Each row below holds a small network's activations on one input, seen along a few directions.
In each table, some parts of the input vary, and every possible input appears once, in random order.
Descriptions start from the smaller parts, as in this example, which fits no table here: one of 2 separate values, together with either a single point or one of 9 places along a line or (one of 4 places along a line, together with one of 8 places around a ring).
Shared parts are said once, and a part with two or three values counts as separate values.
In the rows, zero is written as 128.

Other details of the inputs shift rows strongly along two fixed directions, in all tables alike. That doesn't count.
These rows show it; all are for the same input, with only those details redrawn:
[138 127 145 122 119 151 127 126 140 118 111 128]
[141 115 142 118 114 163 126 126 137 116 114 131]
[137 119 142 118 115 159 126 126 139 115 114 130]
[ 49 173 113  99 102  89 118 143 178  84 129 134]
[139 105 137 112 107 174 124 125 135 112 119 134]
[139 128 146 123 120 151 127 126 140 119 110 128]

Table:
R1: [131 115 129 141 130 136 133 137 108 109 116 122]
R2: [147 118 119 130 137 129 101 147 120 141 139 136]
R3: [141 109 126 117 129 138 104 146 115 139 138 141]
R4: [136  66 105 137  99 156 122 118 111 128 154 126]
R5: [ 31 151  97 105  85 105 143 159 141  88 140 128]
R6: [124 119 122 139 151 133 156 111 107 127 139 142]
R7: [ 55 158  84 105 101  78 125 160 159  72 135 137]
R8: [ 45 160  94  82  99  92  99 152 170 114 151 147]
R9: [131 150 118 120 141 141  94 130 102 157 137 101]
R10: [138 121 141 129 126 136 122 136 126 104 119 129]
R11: [129 102 127 137 126 153 134 140 104 116 126 115]
R12: [129 115 115 134 138 124 116 150 101 145 132 132]
R13: [128  87 107 124 126 156 115 152  94 148 147 129]
R14: [145 112 129 135 125 146 118 136 126 101 126 129]
R15: [143 110 130  99 136 127 116 145 125 153 120 130]
R16: [146 185 163 163 147  62 125 109 164 161 105 112]
R17: [ 45 165  88  93 100 118 102 134 139  77 149 105]
R18: [166 105 146 164 117 138 151 117 103 168 122 115]
R19: [134 127 124 161 129  90 126 117 125 134 129 121]
R20: [112 127 131 134 134 144 178 118 105 147 139 137]
R21: [133 130 140 117 139 150 148 100 139 136 135 148]
R22: [148 132 127 157 128  92 111 116 145 129 136 126]
R23: [157 176 139 175 152  43 134 125 144 154 106 114]
R24: [145 118 107 123 130 123 118 155 115 145 130 139]
R25: [124 144 121 120 148 159 133  92 108 135 149 115]
R26: [118 124 125 141 155 130 158 116 108 138 143 131]
R27: [177 126 136 151 133 151 106  91 107 156 131  92]
R28: [132 117 134 102 147 132 154 110 133 132 129 142]
R29: [139 123 112 127 143 130 156 118 121 126 138 150]
R30: [155 205 175 189 174  20 126 117 152 161  99 105]
R31: [124 108 121 126 115 152 137 154  95 163 134 130]
R32: [134 130 144 121 119 147 127 127 142 117 111 128]
R33: [137 115 140 107 129 133 133 136 134 115 104 123]
R34: [137 123 123 133 149 135 140 110 128 120 148 148]
R35: [133 111 131 120 140 148 143 109 122 118 147 153]
R36: [163 171 166 156 164  49 134 116 151 167  93 104]
What is each input in this table made of?
> one of 4 separate values, together with either a single point or one of 8 places along a line
Change only the choice among 4 separate values in R28. List by row number the other rows that result.
> R15, R33, R36
Change only the place on the line of 8 in R23. List by row number the other rows that result.
> R4, R16, R18, R19, R22, R30, R36
Change only the place on the line of 8 in R2. List by row number the other rows that result.
> R3, R8, R12, R13, R15, R24, R31
